These are the activations of a small neural network, seen along a few directions. Each row is one input.
In each table, some parts of the input vary, and every possible input appears once, in random order.
Descriptions start from the smaller parts, as in this example, which fits no table here: ring(8) and (point or (values(2) and line(4)) or line(9)).
Shared parts are said once, and a part with two or three values counts as separate values.

Other details of the inputs vary at random and push rows far along two fixed directions, the same in every table; ignore that.

Rows:
x1: [  8 -35  -6  -1   9  -5   8   4  -3  38 -15  29]
x2: [  4 -32  -1   9  19  -9   5  12  11  27   6  35]
x3: [ -5  31 -10 -15 -20  13   3   3   6 -38   2 -19]
x4: [  4  36  -1  -3 -15  -6   2   5  -4 -36  10 -22]
x5: [  6  35 -14   2 -11  -7 -17 -13  10 -26 -10 -27]
x6: [  8  35   4   1 -17 -10 -14 -14   6 -26  -6 -27]
x7: [ -3 -30  14  11  24   7  -1  14  14  31   8  26]
x8: [ 96  -7 -34   4 -21  46   4  17   8  18   2  -8]
x9: [  0 -33   9   2  22   3  20  19   7  25   2  27]
x10: [  1  34  -4 -13 -28  -2   1   2  -6 -38   8 -16]
x11: [-69 -11  22 -25  10 -38  -3  -8 -32 -17   7   8]
x12: [ 10 -35  12  -2   2  -8  10   4  -8  37 -12  27]
x13: [ 96   2 -19  35 -36  67  23   3   9  22  23  -7]
x14: [  5 -32  -4   6  21  -7  15  19  -1  26   5  32]
x15: [ -4  34  -3  -3 -10   6  -6  -1  19 -37   6 -23]
x16: [  8  27  -2 -15 -23   0 -10 -10 -16 -27  -1 -33]
x17: [  7 -35   9   4  21   2  13   8   6  35 -17  18]
x18: [  4 -38   6  -5  10   6  12   5   4  36 -18  25]
x19: [ 95   2 -13  17 -21  33  11  20  13  17  -2  -8]
x20: [-70   2  29  -1  19 -41 -17  -9 -13  -7   8   8]
x21: [-69  -1   8  -8  24 -47  -7 -16 -18  -4 -19   1]
x22: [ -4  24  -9 -21 -15  16  -1   2  -4 -41   9 -26]
x23: [-73 -11   4 -25  18 -35  -5  -8 -28 -16   4  10]
x24: [ -2  37   1   2  -3   8 -22 -11  12 -22  -8 -32]
x25: [  8 -45   6  -9  14  12   9   4  -4  36 -10  17]
x26: [ 13 -28  20  14  16  -8  -9   2   0  41  -4  22]
x27: [ -3  38 -13   6  -5   0 -21   2   8 -29  13 -20]
x28: [  2 -35  -7  -3   9  -2  14  16  -3  26   2  39]
x29: [  2  34  -2  -3  -9   3 -12 -13  17 -28 -12 -31]
x30: [-89  -6  17   5  14 -10   9 -36 -17  -1   2  -1]
x31: [  0  39 -27  17 -24  25   3 -25  -6 -26  14 -31]
x32: [  7 -32  17   9  12 -11   8  11   6  26   8  33]
x33: [  4  39 -12   6  -5  -2 -27 -11   5 -21  -4 -28]
Each input here is: values(3) and (point or (values(2) and line(5))).
- Changing only the values(3) part turns x20 into x27. The same change can be made to x4. Which row results? => x14
- Change only the values(2) part in x23. List by row number the other rows that result. => x8

Rows:
x34: [ 31  17   2  -7 -13   2 -12   2  -4 -10  -3 -22]
x35: [-50   8   5  -4   7  -8   2 -28  -9 -10 -21 -19]
x36: [ 18  24 -11  24  -9   7  -3  -4   6  -6   9 -13]
x37: [ 18  19   3  13 -14  18  -7 -12  -3  -4   5 -24]
x38: [-49  17   6   4  19  -9 -11  -3  11 -14   8  -5]
x39: [-27 -44   5 -25   6  -9  25  22 -27  14   8  40]
x40: [ 58 -34   7  10   4   9   9  30  25  34   3  35]
x41: [-73   7  -1 -18  -8  -9  17 -18 -28 -37  23  -6]
x42: [ 27   7 -13 -10 -17   3 -12  -1   2  -1 -13  -9]
x43: [ 19   9 -13  11 -13  22  -6 -18   0   4  -4 -12]
x44: [ -2 -32   9   6  24 -31  -1  10  -7  28  -5  31]
x45: [ 22  17 -11  -6   4   5 -12  21  22 -19   5  -9]
x46: [ -8 -42   9 -12  18 -13  10   2  -4  33 -27  19]
x47: [ 15  25   3  15  -7  14   0  -2  17 -12  12  -7]
- Describe the family of inputs behind these rows. => values(2) and (point or line(6))
- Changing only the values(2) part turns x39 into x41. The same change can be made to x40. Which row results? => x47

Rows:
x48: [-20 -39   5  -4  31 -27   1  16   6  31  -8  43]
x49: [ 56  26 -28  -6 -25  32  13  21  12 -31  10 -21]
x50: [-26 -37   9  18  35 -13  -3  -1   7  42  -6  31]
x51: [ 57  32 -21   9 -30  40  10  -4   6 -15   7 -28]
x52: [ 71 -33  -6  10 -10  32  28  23   6  33   9  19]
x53: [-29  30  11   2   0 -15 -16 -15  -3 -14  -5 -18]
x54: [ 47  26 -24  16 -19  45   9   3  12 -18  11 -30]
x55: [-24  23  10  -6  -9 -27 -12 -12  -6 -21 -14 -17]
x56: [-27  24  15  -1   2 -23  -7  -3   4 -27  -2 -15]
x57: [-19 -41  14  10  35 -17   0  -7  -4  45 -15  22]
x58: [ 53  27 -13   7 -30  34  15  15  12 -27  16 -22]
x59: [-27 -44   9  -5  22  -9   9  12  -9  26   9  45]
x60: [-28  25   2  -9   3 -20 -21  -1   2 -29   1  -7]
x61: [-28  22  -2   3   1 -15 -18 -24  -6 -12 -19 -26]
x62: [-31  17  -1 -10  -9 -10  -3 -19 -15 -27   9 -18]
x63: [-25  23   0 -15   7 -26 -10   4   3 -32  -8 -14]
x64: [ 53  25 -20   5 -32  39   1   6   5 -17  22 -24]
x65: [ 53  26 -28  10 -24  43   7  -3   5 -14   5 -35]
x66: [-18 -38  27   3  23 -24   2  11  -3  38  -4  32]
x67: [-22  21   5 -15  -5 -23 -21 -10 -11 -24 -13 -15]
x68: [-22 -39  13  12  27 -20  -6   1   6  37   5  40]
x69: [-21  21   7 -17   2 -23 -18  -6  -8 -27  -7 -18]
x70: [-23  24  12  -8  -2 -27  -9  -9  -4 -24  -8 -20]
x71: [ 72 -35 -13   2 -13  37  16  21  -1  32   3  23]
x72: [-22  21  -5 -19  -4 -28 -14  -6  -6 -24 -20 -15]
x73: [ 54  25 -18  -2 -25  37   6  18   7 -30  17 -20]
x74: [-32  25   4   8  12 -12 -14 -14   4 -20  -6 -25]
x75: [ 62 -28  -6  24  -2  43  27  16  14  37  12  22]
x76: [-42  19   6 -22 -11  12  -2 -22   7 -31 -12 -26]
x77: [-42  23 -10   5   0   0  -4 -16  -4 -23   6 -17]
x78: [-25  22  10 -15   2 -19 -22   0  -8 -24  -2 -15]
x79: [-29  29  11   7   5 -15 -10 -16   5 -21  -4 -17]
x80: [-24  20   3  -3  -7 -22 -21 -22  -6 -18  -8 -17]
x81: [ 67 -34  -7   1  -6  39  15  31   1  32  15  24]
x82: [-32  16  -3  -8 -16 -10  -6 -24 -17 -23   2 -16]
x83: [ 54  30 -23  11 -37  39   7  -8   3 -12   1 -25]
x84: [-21  21  -2 -21   3 -29 -11  -2  -4 -27 -14 -17]
x85: [-23 -46   7 -16  21 -14  16  16 -14  30   0  37]
x86: [-19 -42  21  10  30 -20  -1   1   4  34   3  33]
x87: [-31  19   4 -11 -18 -14   3 -14 -17 -27  -4 -15]
x88: [-39  20  -5  -2  -8  -7  -6 -14  -4 -28  17  -7]
x89: [-15 -43  18   4  27 -24  -2  -5  -4  39  -3  30]
x90: [ 56 -26 -13  25  -4  41  21  14  16  40  14  30]
x91: [ 66 -31  -2  11 -11  35  24  29   6  35  14  22]
x92: [-39  20  -3  -2  -1   1  -4 -16 -14 -18   3 -24]
x93: [ 61  25 -32 -13 -29  29  11  15   5 -27   4 -25]
x94: [-36  21 -14 -18  -4 -14   1   2  -5 -35   4  -5]
x95: [-17 -41  23  -1  33 -21  -1  14  -1  28  -3  35]
x96: [-26 -45  26  -7  28  -3  -2  -5  19  39 -25  27]
x97: [-20 -49  14 -13  21 -12  13   7 -19  29   1  35]
x98: [-19 -41  21   5  25 -20  -7   2  -3  41   2  31]
x99: [ 64 -33 -20  20  -8  44  18   6   3  44  -3  12]
x100: [-27 -47  15   5  22  -8  14   0  -7  30  13  35]
x101: [ 52  32 -17  10 -31  43   6   2   6 -12  13 -25]
x102: [-25  28   8   0   2 -19 -12 -22  -3 -16 -11 -21]
x103: [ 58  23 -33 -11 -36  29   9  11   3 -23  -3 -22]
x104: [-29  27   7   0  -2 -23 -12  -3   7 -25   0  -9]
x105: [-23 -39  16  11  33 -13  -4  -1  -3  46  -9  23]
x106: [ 62 -30 -10  17  -9  34  25  28  16  32  17  31]
x107: [-32  32   3   8   2 -15 -15 -16   7 -18  -2 -10]
x108: [-24  24   0 -20   2 -25 -15   4  -3 -25  -8 -15]
x109: [-17 -37  18  11  21 -20   1 -12  -5  46 -19  31]
- Changing only one part turns x77 into x50. The same change can be made to x82. Which row results? => x80
- Changing only one part turns x64 into x98. The same change can be made to x51. Which row results? => x102
- Describe the family of inputs behind these rows. => values(2) and (point or (line(5) and line(6)))
- Change only the values(2) part in x105. List by row number the other rows that result. => x92
- Change only the values(2) part in x83. List by row number the other rows that result. => x109
